These are the activations of a small neural network, seen along a few directions. Each row is one input.
Each table varies a few parts of the input and shows all the possible inputs, shuffled.
A made-up example of a description, with smaller parts first: one of 3 separate values, together with either a single point or one of 9 places along a line or (one of 5 places around a ring, together with one of 6 places along a line).
Shared parts are said once, and a part with two or three values counts as separate values.

Other details of the inputs shift rows strongly along two fixed directions, in all tables alike. That doesn't count.

Table:
R1: -75 30 -215 243 -296 -311 -163 230 216 -234 350 214 -83 163 374
R2: 257 -38 -60 20 -21 -469 -44 348 -7 -385 143 113 -145 117 232
R3: -343 -127 -312 115 166 197 975 -149 -53 -359 -103 47 -147 -31 -217
R4: -186 141 371 -287 -206 254 -588 78 327 345 -118 -104 -220 14 -436
R5: 12 97 -203 78 -333 -371 -142 282 116 -259 203 80 -110 465 267
R6: -562 152 -378 20 370 274 201 9 -218 137 -205 -159 129 -243 150
R7: -171 -25 514 45 -413 278 -367 163 130 226 -8 -88 -172 53 -498
R8: -44 -109 210 -169 135 192 254 -229 -40 194 -148 -201 300 -274 -18
R9: -285 -221 -14 -82 405 2 497 144 -312 -356 -12 -121 260 -169 116
R10: -60 99 401 -79 -10 419 -499 -48 512 335 -64 114 -37 -173 -309
R11: 88 59 534 -85 -451 352 -347 128 10 187 172 -7 -119 -31 -562
R12: 51 13 700 -342 -47 259 -481 -292 366 212 -45 -50 -36 -294 -271
R13: 226 188 -201 -49 -339 -280 -69 245 -48 -297 359 129 -36 362 199
R14: -247 -107 -322 329 177 252 824 -348 -238 -212 -218 -66 -195 -58 -246
R15: 280 368 -337 -181 -81 -213 -373 -15 -89 -13 160 -4 -128 292 241
R16: 374 -151 -164 -34 109 -461 -215 -101 24 -22 110 -92 27 65 352
R17: 245 252 -267 -164 107 -436 -344 1 -124 -3 30 70 -80 140 124
R18: 76 -10 501 -332 112 131 -476 154 201 215 -171 -87 -245 -316 -466
R19: -64 -240 703 -159 -279 366 -112 41 399 32 73 291 49 -88 -312
R20: 320 113 -166 185 -127 -488 -181 68 -284 -154 160 109 -60 229 120
R21: 170 66 -144 464 -65 -127 -145 -40 96 -61 178 184 10 255 346
R22: -234 -86 457 233 -370 296 -384 100 222 237 145 57 -153 -213 -324
R23: 285 -7 130 206 -109 -289 -124 -283 -60 -198 177 22 26 124 394
R24: -28 -136 -224 58 -11 251 522 -352 172 85 -246 -65 -207 -159 -400
R25: -120 34 -204 -36 133 307 262 -402 188 -76 -314 -27 -316 -176 -385
R26: -194 -110 342 -125 60 121 340 -28 -12 -216 41 -4 245 -165 26
R27: -140 132 -374 -195 165 246 507 97 -468 208 -120 -253 296 -23 -59
R28: 281 -149 43 194 53 -378 -244 -88 -138 -256 174 -29 -61 96 302
R29: 30 -132 23 -159 257 20 188 198 -171 190 -236 -202 51 -251 -173
R30: -6 -52 497 -221 -282 3 -183 327 139 -27 129 167 -9 -116 -557
R31: 392 -76 -142 39 -128 -205 -158 -228 171 131 27 183 78 219 421
R32: -202 9 -349 152 341 265 465 -11 -85 236 -191 -75 378 -80 159
R33: 156 110 -376 37 -236 -346 -222 74 71 168 26 -98 -63 387 273
R34: 77 42 -125 256 -104 -190 -30 157 300 -219 270 304 59 261 337
R35: -247 -134 -25 164 255 338 533 -171 -421 -31 -208 31 294 -43 175
R36: 277 114 -197 -43 72 -164 -318 -298 125 -31 -28 199 -13 217 508
R37: -444 -22 -388 112 189 217 398 74 -201 277 -141 -183 241 -232 115
R38: -172 -88 154 -284 477 148 -49 -109 -133 37 -180 -229 76 -299 -91
R39: -112 27 -339 -144 315 -35 469 114 -481 176 -226 -172 314 -129 -119
R40: 342 -25 -54 221 9 -422 -175 158 -201 -217 53 3 -201 104 210
Each input here is: one of 4 places along a line, together with either a single point or one of 9 places around a ring.
The inputs of R24 and R25 match in every part but the place on the line of 4. If R39 is changed in the same way as R24 into R25, which row does it become?
Answer: R17
The inputs of R6 and R22 match in every part but the place on the line of 4. If R12 is changed in the same way as R6 into R22, which row does it become?
Answer: R23
Which other rows agree with R34 in the place on the line of 4? List them by row number.
Answer: R1, R2, R3, R5, R9, R13, R19, R26, R30

Table:
R41: -393 -112 423 -64 212 440 320 103 -237 19 -158 -18 352 -322 -195
R42: 532 24 108 -229 -285 -321 -528 52 135 115 154 93 -152 145 7
R43: 336 -51 437 4 -181 -236 -645 8 276 -147 251 176 -150 148 133
R44: 268 105 204 33 -312 -268 -545 224 133 -147 307 96 -272 246 -32
R45: 281 -49 583 -385 -115 47 -529 -36 309 204 13 91 -9 -104 -172
R46: 430 -186 105 270 -601 -240 -67 -174 455 -335 311 352 -488 258 -186
R47: -502 -68 73 -38 355 331 363 321 -336 -57 -200 -161 128 -189 -256
R48: 227 54 187 -206 -4 -60 -552 -50 417 152 49 47 -130 -117 -102
R49: -95 249 -651 66 288 -109 328 -154 -400 -69 -163 -153 5 96 205
R50: 522 107 -352 133 -185 -477 -453 -264 84 -2 122 107 -286 260 246
R51: 322 27 290 -202 15 -61 -519 -199 322 138 -15 66 -48 -33 -37
R52: -585 -93 438 -72 80 549 311 389 -167 142 -203 -58 199 -379 -579
R53: 212 -91 227 127 -280 -116 -200 -26 191 130 223 104 58 102 36
R54: -113 243 -755 271 210 -372 556 225 -670 -406 69 -28 250 284 617
R55: 227 -129 384 -122 -136 -194 -363 3 95 81 68 -119 -65 -91 -104
R56: -53 106 -724 231 229 -80 426 -182 -436 -38 -128 -94 61 168 457
R57: -420 -131 190 -74 37 530 463 107 -263 248 -108 -93 321 -217 -429
R58: 33 45 -613 353 325 -413 585 60 -637 -333 13 -59 326 160 730
R59: -592 -142 440 -173 93 668 269 152 79 279 -83 -52 296 -411 -477
R60: -300 134 -24 -270 319 396 324 61 -264 200 -288 -258 166 -244 -435
R61: 530 -184 32 384 -478 -436 -14 -265 465 -399 324 312 -437 286 99
R62: -328 -234 623 -102 234 534 240 144 -203 144 -176 -209 172 -433 -542
R63: -307 -17 -31 -109 470 375 336 -314 -231 123 -369 -151 193 -296 -100
R64: 417 -125 5 296 -376 -393 -50 -323 486 -506 290 401 -350 340 253
R65: 43 -40 414 -215 -262 -127 -555 212 273 104 59 -31 -214 -46 -309
R66: 198 -12 -41 116 -348 -13 -225 -30 168 109 123 75 -48 205 59
R67: 394 149 -366 108 -43 -495 -534 -255 296 -81 160 146 -281 184 445
R68: -518 56 202 -115 67 720 305 0 -105 337 -272 -194 26 -307 -570
R69: 48 -188 208 202 -446 -16 81 -11 542 -272 138 295 -453 98 -416
R70: 313 150 22 -108 -334 -483 -551 121 96 -110 256 -22 -231 254 99
R71: -27 205 -787 23 483 -310 320 21 -349 -112 -210 -130 115 166 424
R72: 480 30 -234 299 -305 -435 -330 -151 244 -37 236 107 -68 371 541
R73: 446 20 -131 174 -188 -516 -413 107 -57 -246 299 127 -194 343 329
R74: 42 254 -683 -139 306 -310 403 127 -549 -163 -73 -145 182 214 451
R75: -455 2 32 -127 301 477 249 -39 -110 271 -394 -181 6 -339 -503
R76: -150 -55 35 -165 457 311 391 -106 -271 242 -340 -286 251 -339 -248
R77: -251 82 -527 179 132 -144 398 168 -261 -88 20 27 218 230 350
R78: -7 44 -604 2 284 -393 374 34 -629 -232 -64 -221 176 142 464
R79: -471 -91 374 -123 243 738 246 -219 -6 311 -339 -112 155 -392 -341
R80: 633 12 63 -118 -171 -501 -483 -38 154 61 167 63 -106 167 272
R81: -233 53 -358 154 285 -134 383 187 -350 -273 35 13 271 -38 450
R82: 63 39 156 22 -189 92 -489 -136 471 179 90 105 -245 -53 8
R83: -196 182 -519 142 44 57 381 53 -253 -60 -40 -102 173 224 279
R84: 149 14 352 -328 -179 -28 -471 218 282 232 -14 55 -148 -49 -316
R85: 124 109 -890 266 506 -410 490 -340 -526 -164 -179 -164 126 139 680
R86: 3 -5 295 26 -434 156 -470 116 520 235 77 118 -168 91 -254
R87: 52 -136 528 66 -599 238 6 -30 565 -173 200 248 -458 9 -739
R88: -550 -5 57 -29 182 585 286 29 -48 305 -343 -143 11 -270 -389
R89: -141 -65 -747 358 234 -246 887 -170 -120 -671 57 139 -67 176 498
R90: -107 81 -587 202 291 -81 427 -178 -264 -178 -95 -28 326 234 723
R91: -248 65 -479 138 212 68 324 -9 -86 -76 -45 -53 222 60 454
R92: 30 -91 521 -88 -111 63 -528 191 323 -31 201 80 -152 -128 -202
R93: 190 -69 364 72 -255 148 -386 -216 348 319 19 17 -206 -92 -191
R94: -420 -123 526 -530 299 652 169 181 -9 334 -281 -182 230 -580 -586
R95: 394 -15 218 146 -464 -310 -488 166 119 -57 308 229 -133 166 21
R96: 242 122 169 43 -562 -204 -495 120 333 67 385 205 -137 300 -53
R97: -225 -83 322 -325 242 578 183 7 -141 380 -335 -220 161 -430 -694
R98: -400 -161 529 -356 277 422 149 9 -173 134 -264 -240 253 -411 -361
R99: 33 -73 475 -270 -160 -57 -563 109 327 69 122 -38 -125 -187 -195
R100: -123 60 -504 175 292 -189 471 -108 -359 -199 30 50 396 230 683
Describe the family of inputs behind these rows.
Answer: one of 6 places around a ring, together with either a single point or one of 9 places around a ring
The inputs of R47 and R62 match in every part but the place on the ring of 6. If R75 is changed in the same way as R47 into R62, which row does it become?
Answer: R85
The inputs of R77 and R96 match in every part but the place on the ring of 6. If R88 is changed in the same way as R77 into R96, which row does it become?
Answer: R68
Which other rows agree with R82 in the place on the ring of 6? List them by row number.
Answer: R48, R59, R67, R81, R89, R91, R92, R94, R99

Table:
R101: -43 -5 237 -180 9 28 -446 -7 297 191 43 -13 20 -126 43
R102: 92 -196 355 82 -178 116 -69 -220 286 -60 -25 34 -272 -48 -316
R103: 285 -59 199 -90 -32 5 -347 -176 200 333 -55 -13 -41 -171 -102
R104: 98 117 -374 -171 273 -250 132 165 -281 -86 -93 -149 30 44 163
R105: -265 -55 303 -337 255 571 118 -121 -69 349 -256 -123 295 -292 -246
R106: -119 7 -292 133 136 139 532 -230 -92 -169 -64 60 188 109 287
R107: -335 -171 358 -173 56 541 456 195 25 32 -140 -108 -58 -317 -752
R108: -398 -162 481 -156 105 538 402 -29 -11 -35 -152 -36 -42 -404 -781
R109: 538 -2 225 -51 -208 -346 -759 -207 301 45 74 44 -347 107 98
R110: 247 -4 47 194 -393 -348 -452 -81 601 -174 336 281 -261 226 315
R111: 343 211 59 -14 -409 -227 -832 68 257 239 243 23 -182 224 55
R112: 88 101 100 -219 -232 -82 -388 150 70 251 -6 -60 -63 55 -272
R113: 205 76 143 194 -622 -72 -484 40 386 53 338 186 -353 235 -94
R114: 137 -55 -503 354 123 -193 471 -277 -85 -170 -21 29 35 108 348
R115: -565 -101 382 61 10 713 280 161 80 188 -217 41 88 -308 -560
R116: -48 35 -23 -21 336 -236 211 253 -524 -143 42 -156 430 13 408
R117: -172 73 -523 153 -30 -138 515 85 -294 -182 -16 7 -4 230 106
R118: -119 178 -500 97 352 -120 38 100 -303 31 -128 -51 212 123 447
R119: 41 139 -404 -115 392 -299 186 -69 -414 -197 -105 -101 60 -11 300
R120: -9 -128 -269 258 57 -341 438 202 -431 -496 202 106 263 203 554
The inputs of R106 and R105 match in every part but one. If R108 is changed in the same way as R106 into R105, which row does it become?
Answer: R119
Describe the family of inputs behind these rows.
Answer: one of 2 separate values, together with either a single point or one of 9 places around a ring
Change only the choice among 2 separate values in R110. List by row number the other rows that result.
Answer: R101
